Each row below holds a small network's activations on one input, seen along a few directions.
Each table varies a few parts of the input and shows all the possible inputs, shuffled.
A made-up example of a description, with smaller parts first: values(3) and (point or line(11) or (ring(5) and line(6))).
Shared parts are said once, and a part with two or three values counts as separate values.

Other details of the inputs vary at random and push rows far along two fixed directions, the same in every table; ignore that.

A family of inputs:
R1: -0.47 -0.11 +0.55 +0.58 -0.29 -1.17 -0.85 -0.64 -0.35 -0.47 +0.27 -0.19
R2: -0.94 -0.12 -0.04 +1.21 -0.20 +0.74 -0.21 -0.79 +1.24 -0.77 +0.60 -0.56
R3: -0.59 -0.26 +0.80 +0.96 -0.21 -0.92 -0.35 -1.16 -0.16 -0.17 +0.41 -0.54
R4: -0.17 +0.06 +0.48 -0.36 -0.57 -0.35 +0.60 -0.78 +0.74 -0.78 +0.73 -0.67
R5: -0.74 +0.05 +0.43 +0.59 -0.12 -0.61 -0.56 -0.29 +0.09 -1.06 +0.95 +0.05
R6: +0.12 +0.85 +0.32 -0.60 -0.24 +0.61 -0.03 +0.41 -0.46 +0.56 -0.72 -1.73
R7: +0.00 +0.26 +0.25 -0.86 -0.60 -0.62 +0.03 -0.22 +0.64 -0.95 +0.76 -0.34
R8: -0.12 +0.04 -0.34 -0.10 -0.77 +0.79 +0.34 -0.81 +1.68 -0.74 +0.40 -0.87
R9: -0.80 +0.12 -0.28 +0.84 -0.26 +0.42 -0.77 -0.31 +1.12 -0.92 +0.57 -0.15
R10: -0.05 -1.83 -1.65 -0.52 +4.53 +0.17 +1.57 -0.44 -1.76 +1.58 -1.16 +2.75
R11: -0.09 -0.08 +0.90 -0.75 -1.05 +0.40 -0.08 -1.18 +0.32 +0.20 -0.47 -1.03
R12: +0.49 +0.57 -0.29 -0.48 -0.79 -0.79 +0.14 +0.31 -0.91 -0.29 -0.37 -0.88
R13: -0.24 +0.36 +0.27 -1.22 -1.21 +0.02 -0.59 +0.14 -0.07 +0.40 -0.77 -0.81
R14: -0.83 +0.64 -0.60 +0.88 -0.54 +0.28 -0.74 +0.16 +0.64 -0.54 +0.38 +0.18
R15: -0.29 +0.66 +0.35 +0.27 -0.24 +0.26 -1.21 +0.20 -0.91 +0.08 -0.77 -0.61
R16: +0.14 +0.08 +0.39 -0.76 -0.82 -1.19 -0.13 -0.58 +0.17 -0.41 -0.06 -0.56
R17: -0.75 +0.32 +0.50 +0.14 -0.60 -0.07 -1.32 -0.02 -0.52 +0.21 -0.57 -0.29
R18: -0.33 +1.02 +0.68 +0.61 +0.42 +0.46 -0.75 +0.18 -0.73 +0.30 -0.65 -1.07
R19: +0.01 -1.95 -2.55 -0.62 +3.74 +1.45 +1.22 +0.02 -0.39 +1.60 -0.71 +3.67
R20: -0.24 +1.38 +0.23 +1.24 +0.43 -0.08 +0.24 +0.24 -0.84 -0.59 +0.66 -0.24
R21: -0.62 -0.01 +0.85 +0.08 -0.46 +0.05 -1.33 -0.63 -0.14 +0.03 -0.21 -0.40
R22: -0.32 +1.53 -0.42 +1.36 +0.22 +0.86 -0.05 +0.20 +0.24 -0.10 +0.48 -0.39
R23: -0.03 +0.74 -0.96 -0.57 -1.09 +0.32 -0.22 +0.28 +1.18 -0.24 +0.43 -0.34
R24: -0.06 -2.07 -2.04 -0.92 +4.05 +0.54 +1.51 -0.07 -1.57 +1.13 -0.49 +3.83
R25: -0.77 +0.51 +0.09 +0.66 -0.40 -0.68 -0.48 +0.21 -0.44 -0.85 +0.69 +0.36
R26: +0.42 +0.93 +0.01 +0.00 -0.15 -0.57 +0.62 +0.26 -0.82 -0.04 -0.24 -1.32
R27: +0.02 -0.07 +0.63 -0.27 -0.78 -0.94 +0.39 -1.17 +0.28 -0.17 +0.01 -0.84
R28: -0.05 +0.11 +0.68 -1.24 -1.04 +0.11 -0.62 -0.56 +0.31 +0.10 -0.53 -0.79
R29: +0.01 +0.34 -0.05 -0.71 -1.07 -1.22 -0.02 +0.07 -0.33 -0.19 -0.30 -0.50
R30: +0.52 +1.09 -1.21 -0.39 -0.95 +0.69 -0.08 +0.42 +0.56 +0.00 +0.56 -0.61
R31: +7.42 -5.03 +5.53 +3.89 -2.67 +1.12 +1.39 +7.20 +5.14 +1.63 -0.46 +3.29
R32: -0.04 +0.62 +0.02 +0.84 -0.19 -0.86 -0.61 +0.11 -1.31 -0.56 -0.29 -0.25
R33: -0.07 +0.64 -0.16 -0.84 -0.92 -0.67 +0.13 +0.36 +0.10 -0.59 +0.64 -0.17
R34: +0.48 +0.95 -0.42 -0.60 -0.73 -0.24 +0.31 +0.52 -0.55 -0.53 +0.67 -0.47
R35: -0.89 -0.15 +0.66 +0.98 -0.03 -0.35 -0.03 -0.78 +0.28 -0.79 +1.01 -0.37
R36: +0.19 +0.54 +0.03 -1.03 -0.89 +0.40 -0.48 +0.42 -0.56 +0.35 -0.84 -1.26
R37: +0.42 +1.44 -0.94 +0.06 -0.39 +0.95 +0.45 +0.39 +0.60 +0.30 +0.71 -1.03
R38: -0.63 -2.82 -0.73 -1.15 +3.34 +1.07 +0.78 -1.62 -0.59 +1.97 -1.00 +2.47
R39: +0.40 +1.33 -0.14 -0.09 -0.13 +0.00 +0.84 +0.47 -0.49 -0.23 +0.79 -0.90
R40: -0.48 -2.71 -1.84 -1.11 +3.67 -0.40 +0.97 -0.54 -1.45 +1.57 -1.10 +3.55
Description of these inputs: values(2) and line(4) and line(5).
The inputs of R29 and R40 match in every part but the values(2) part. If R11 is changed in the same way as R29 into R40, which row does it become?
Answer: R38
The inputs of R30 and R19 match in every part but the values(2) part. If R26 is changed in the same way as R30 into R19, which row does it become?
Answer: R10
Change only the values(2) part in R32. List by row number the other rows that result.
Answer: R12
Change only the line(4) part in R8. List by row number the other rows that result.
Answer: R4, R11, R27
A walk changes only the line(5) part. It starts at R22 and steps to R19. List the rest of the walk in order.
Answer: R14, R9, R2

A family of inputs:
R41: -4.99 -1.18 -5.12 -2.90 +6.46 +0.14 +0.05 -5.01 -2.15 -0.09 -0.22 +2.83
R42: -2.10 -0.43 -2.87 -2.35 +4.08 -1.28 +0.58 -2.06 -4.12 +1.53 -1.01 +1.94
R43: -3.81 -1.04 -5.22 -5.69 +4.44 +0.40 +1.67 -5.49 -0.69 +0.49 -0.03 +2.10
R44: +3.43 -3.57 -0.47 -2.11 +0.93 +0.08 +2.17 +1.98 +0.37 +2.33 -2.60 +2.42
R45: +4.19 -1.35 +2.53 +2.50 -2.54 +1.39 +0.73 +4.58 +3.80 +1.12 +0.43 +0.73
R46: -4.34 -1.78 -4.50 -2.98 +6.23 -0.77 +1.41 -5.63 -2.52 +0.10 +0.34 +2.24
R47: -1.02 -4.03 -1.64 -0.39 +5.07 +0.21 +1.31 -1.55 -0.48 +0.79 -0.11 +4.28
R48: -1.04 +1.48 +2.56 +2.82 -3.34 -2.04 -1.81 -0.77 +0.77 -2.92 +1.76 -2.84
R49: +0.45 +0.12 +1.19 +3.38 +0.03 +0.00 -0.21 +1.93 +0.71 -0.49 +0.37 +0.75
R50: +1.12 +4.15 +2.21 -0.11 -6.27 -1.64 -1.53 +1.31 +0.47 -1.87 +0.10 -5.99
R51: +3.34 -3.76 +2.19 +1.07 +2.57 -0.66 +1.54 +3.75 -1.63 +3.04 -1.34 +4.33
R52: -0.57 -2.09 +0.09 -0.07 +4.19 +1.26 -0.71 -1.82 -1.87 +2.73 -2.80 +2.01
R53: -3.07 +6.58 -1.18 -3.40 -3.54 -0.77 -2.18 -2.61 -2.15 -2.96 +0.28 -7.07
R54: +1.55 +2.13 +3.84 +1.95 -6.94 -0.41 -1.64 +1.42 +3.43 -2.51 +1.83 -3.58
R55: +0.68 -3.58 +0.17 +1.70 +3.29 +0.69 +0.60 +1.38 +0.76 +1.01 -0.53 +4.17
R56: +3.65 -1.23 +4.44 +2.44 -0.76 -0.61 +0.00 +4.50 -1.30 +1.31 -0.90 +1.68
R57: -1.02 -1.21 -2.80 +0.53 +4.64 +1.39 +1.68 -0.33 -1.69 +0.48 +0.19 +3.70
R58: +0.14 -3.23 -1.71 -3.30 +2.94 +0.61 +2.90 -1.78 +1.07 +1.68 -0.30 +3.26
R59: +3.53 -2.04 +2.78 +1.97 -2.77 +1.28 -0.03 +3.90 +3.92 +0.75 +0.39 +1.09
R60: +3.42 -2.40 +3.17 +1.52 -2.88 +0.96 -0.01 +3.46 +3.89 +0.62 +0.31 +1.32
R61: -3.17 +5.01 -0.82 +0.28 -3.24 -2.89 -2.79 -2.85 -3.49 -2.52 +0.43 -4.39
R62: -4.27 +6.14 -1.77 +1.88 -1.38 -0.65 -1.82 -2.46 -1.41 -3.30 +1.99 -4.14
R63: +4.86 -0.87 +2.19 +3.05 -2.20 +1.43 +1.34 +4.79 +3.54 +1.11 +0.74 +0.68
R64: -2.97 +6.45 -1.48 -3.40 -3.65 -1.47 -1.96 -2.77 -1.77 -2.63 +0.62 -7.17
R65: -3.27 +3.02 +0.00 -1.28 -2.98 +1.37 -2.52 -2.68 -0.68 -0.23 -0.89 -5.28
R66: +5.28 -1.29 +2.21 +2.90 -2.41 +1.99 +1.23 +4.81 +3.21 +0.43 +0.98 +0.94
What do these inputs look like to the network?
Answer: values(2) and (point or line(4) or line(8))
The inputs of R45 and R49 match in every part but the values(2) part. If R44 is changed in the same way as R45 into R49, which row does it become?
Answer: R61
Change only the values(2) part in R43. List by row number the other rows that result.
Answer: R48
Change only the values(2) part in R53. List by row number the other rows that result.
Answer: R56
